Each row below is a small network's average activation on inputs in which a field has the value named, seen along a few directions.
Related values have similar rows: they may be neighbours, one step apart, or belong to one group.
Strong random noise was added to every row along 2 fixed directions; ignore it. To show where, here is one row again and again, with new noise each time:
[ 263 -355 -519 -391 -383   94  784  348  330  -74  320  -40]
[-302  -21  381  -53  122 -116 -211 -257  -31  374   54 -264]
[ -22 -197  -53 -221 -115  -12  284   37  149  165  163 -149]
[-104 -246  183 -174   80  -47  162 -103  108  349  -83 -141]


Zozaf, 10 values:
h7: [ 366 -246 -382  -81   74   -2  519  287  159 -106 -377  374]
h4: [  77 -262  261   47  182  -33  185   18   36  303 -197  -48]
h9: [-372  319  112  -60 -206 -178 -352 -119 -150  112  630 -453]
h6: [   4  123  -36   23  245  219 -388  -74 -120 -214 -281  248]
h2: [  41  116 -151    6 -132  314 -145   16  -39 -494 -255  454]
h5: [ -74  187   19   95  139  226 -328  -58 -204 -186 -406  281]
h1: [ 142 -168  -48   88  -65  -41  272  148  121   75  -43  -73]
h10: [ 269   58 -444   37 -148   61  252  227  -54 -473  186  132]
h3: [ 164  114  -57  158 -161 -102  -48   26   62  -47  217  -68]
h8: [ 198 -223  147  127  305 -159  256  -20   97  208 -505  177]
The values of Zozaf form a line.
Fewest steps between h9 and h2? -> 9
Name the neighbours of h1, in listed order. -> h4, h3
Name the neighbours of h7, in listed order. -> h10, h8

Repad, 9 values:
b7: [ 349  120 -271 -201 -600 -397  657  221  146 -470  940  109]
b3: [  62  248   71  403  454  114 -238  191 -635 -272 -153  137]
b1: [-254  564  463  352  455 -679 -694 -180 -252  774  183 -572]
b4: [ 136 -414 -348  121   70 -214  134 -103   21  -50 -632  342]
b2: [ 208 -109 -619 -668 -196  361   23   21   77 -295  580 -122]
b8: [ 298  109  331  387  290  187 -302 -168  386  -89 -873  464]
b9: [  -4 -699   33 -642 -356  631  604  269   88  421 -702  436]
b5: [-764  434   94 -225  -32   55 -230 -230  -10 -127  252 -266]
b6: [  -8 -291  238  458  -72  -50   92  -10  196  122  361 -508]
The values of Repad form 3 separate groups.
List the group mates of b8, in the order listed. -> b3, b4
List the group mates of b6, in the order listed. -> b7, b1

Vig, 9 values:
f3: [ -65  -66 -354 -289 -245   14  461  210    5  -94   75   70]
f5: [  71  -73  131  174  -98  139   23   50  -70 -122 -124  168]
f9: [ 159 -241 -203   29  129    8  277  132   30   38  -16 -128]
f8: [  99 -123   29  119  310  124 -134    3   37  224 -709  190]
f6: [  82   46 -183  -17    6   21   11  -56   16 -440   37  226]
f4: [ 160 -117  188  142  116 -220  336    8  322  222 -189  -44]
f1: [-131  226  203 -126  141   98 -229  -12 -132  117  156 -120]
f2: [-197  -56   54 -180 -249  174 -118 -105   77   46  193 -129]
f7: [ 142  204 -364  -44 -383 -239  -60  107  -80 -233  704 -101]
The values of Vig form 3 separate groups.
List the group mates of f3, in the order listed. -> f1, f2
List the group mates of f8, in the order listed. -> f5, f6
